W =
[[133 114 125 112 128 124 112 127 113 118]
 [133 134 125 127 117 128 135 119 125 131]
 [149 111 125 121 125 109 120 122 110 123]
 [146 120 125 120 121 115 121 121 118 124]
 [142 126 125 143 114 128 138 120 127 134]
 [122 127 123 133 129 144 130 128 136 132]
 [125 126 128 126 128 128 124 127 126 125]
 [114 138 135 137 128 134 140 130 139 132]
 [126 123 125 123 134 135 121 128 120 124]
 [142 102 125 125 139 109 113 136 108 114]
 [133 127 128 114 128 112 121 127 120 124]
 [133 113 125 125 131 131 117 128 120 124]]
Indices start at 1.
(1, 1)	133
(3, 9)	110
(6, 8)	128
(9, 8)	128
(10, 4)	125
(7, 5)	128
(3, 3)	125
(10, 1)	142
(10, 3)	125
(2, 3)	125
(8, 9)	139
(8, 3)	135
(7, 9)	126
(10, 6)	109
(7, 7)	124
(4, 9)	118
(8, 8)	130
(7, 6)	128
(7, 10)	125
(4, 7)	121
(2, 9)	125
(9, 3)	125
(3, 5)	125
(4, 5)	121
(11, 7)	121
(9, 1)	126
(1, 3)	125
(9, 2)	123
(5, 1)	142
(12, 10)	124
(1, 6)	124
(3, 4)	121
(10, 7)	113

m =
[[125 156 156 155 130 135 103 133 114 102 157 129 137 154 148 121]
 [148 105 112 153 117 114 138 146 130 106 110 155 140 131 130 134]
 [156 142 153 113 143 148 103 133 101 109 135 153 151 147 112 114]
 [106 155 128 101 122 141 116 109 145 124 150 144 149 111 152 131]
 [125 120 136 128 154 102 145 139 154 141 147 113 114 152 127 102]
 [143 128 130 152 128 144 148  99 138 140 156 155 100  99  99 108]]
Indices start at 1.
(1, 1)	125
(1, 3)	156
(2, 12)	155
(2, 6)	114
(5, 9)	154
(4, 3)	128
(3, 7)	103
(6, 15)	99
(2, 16)	134
(5, 5)	154
(1, 2)	156
(5, 14)	152
(5, 7)	145
(1, 14)	154
(4, 7)	116
(3, 3)	153
(6, 11)	156
(4, 12)	144
(4, 13)	149
(1, 16)	121
(1, 7)	103
(4, 5)	122
(6, 9)	138
(6, 5)	128
(5, 4)	128
(6, 16)	108
(3, 11)	135
(6, 12)	155
(3, 12)	153
(1, 9)	114
(6, 6)	144
(4, 10)	124
(6, 8)	99

X =
[[125, 119, 141, 131, 138, 114, 130, 121],
 [130, 114, 152, 129, 127, 132, 143, 135],
 [127, 131, 131, 126, 141, 130, 136, 132],
 [123, 120, 128, 133, 154, 127, 141, 143],
 [132, 132, 133, 128, 120, 116, 131, 145],
 [143, 124, 146, 131, 132, 121, 134, 143],
 [140, 111, 109, 133, 126, 140, 143, 127]]
Rows and columns are counted from 1.
(1, 1): 125
(2, 6): 132
(4, 5): 154
(1, 4): 131
(5, 4): 128
(5, 3): 133
(2, 8): 135
(3, 3): 131
(7, 8): 127
(3, 8): 132
(4, 6): 127
(2, 7): 143
(2, 1): 130
(7, 5): 126
(7, 2): 111
(5, 8): 145
(6, 7): 134
(6, 5): 132
(1, 3): 141
(6, 1): 143
(5, 6): 116
(5, 5): 120
(1, 8): 121
(3, 6): 130
(3, 1): 127
(6, 3): 146

B =
[[120 130 134 144 133 149 143 137 114 121 129]
 [106 132 125 131 116 114 128 116 148 138 128]
 [118 138 127 121 127 119 126 127 141 133 140]
 [121 134 133 144 142 148 137 137 114 117 129]
 [125 123 129 138 124 145 145 134 116 126 126]
 [119 138 127 121 127 121 126 128 141 133 140]
 [128 120 122 129 139 133 124 144 115 133 124]
 [120 131 134 144 135 149 142 137 114 120 130]
 [121 120 111 130 150 130 125 141 118 130 123]
 [106 132 125 130 116 114 128 116 148 138 128]]
Rows and columns are counted from 1.
(1, 1) => 120
(8, 9) => 114
(1, 11) => 129
(9, 6) => 130
(10, 10) => 138
(2, 10) => 138
(6, 10) => 133
(10, 11) => 128
(5, 7) => 145
(3, 2) => 138
(9, 8) => 141
(10, 4) => 130
(3, 4) => 121
(9, 10) => 130
(4, 6) => 148
(9, 1) => 121
(6, 7) => 126
(10, 5) => 116
(6, 8) => 128
(6, 11) => 140
(2, 7) => 128
(5, 11) => 126
(5, 8) => 134
(6, 4) => 121
(6, 3) => 127
(7, 1) => 128
(8, 10) => 120
(2, 8) => 116
(7, 8) => 144
(7, 4) => 129
(4, 9) => 114
(2, 4) => 131
(1, 9) => 114
(4, 4) => 144
(7, 6) => 133
(7, 9) => 115
(7, 3) => 122
(8, 5) => 135
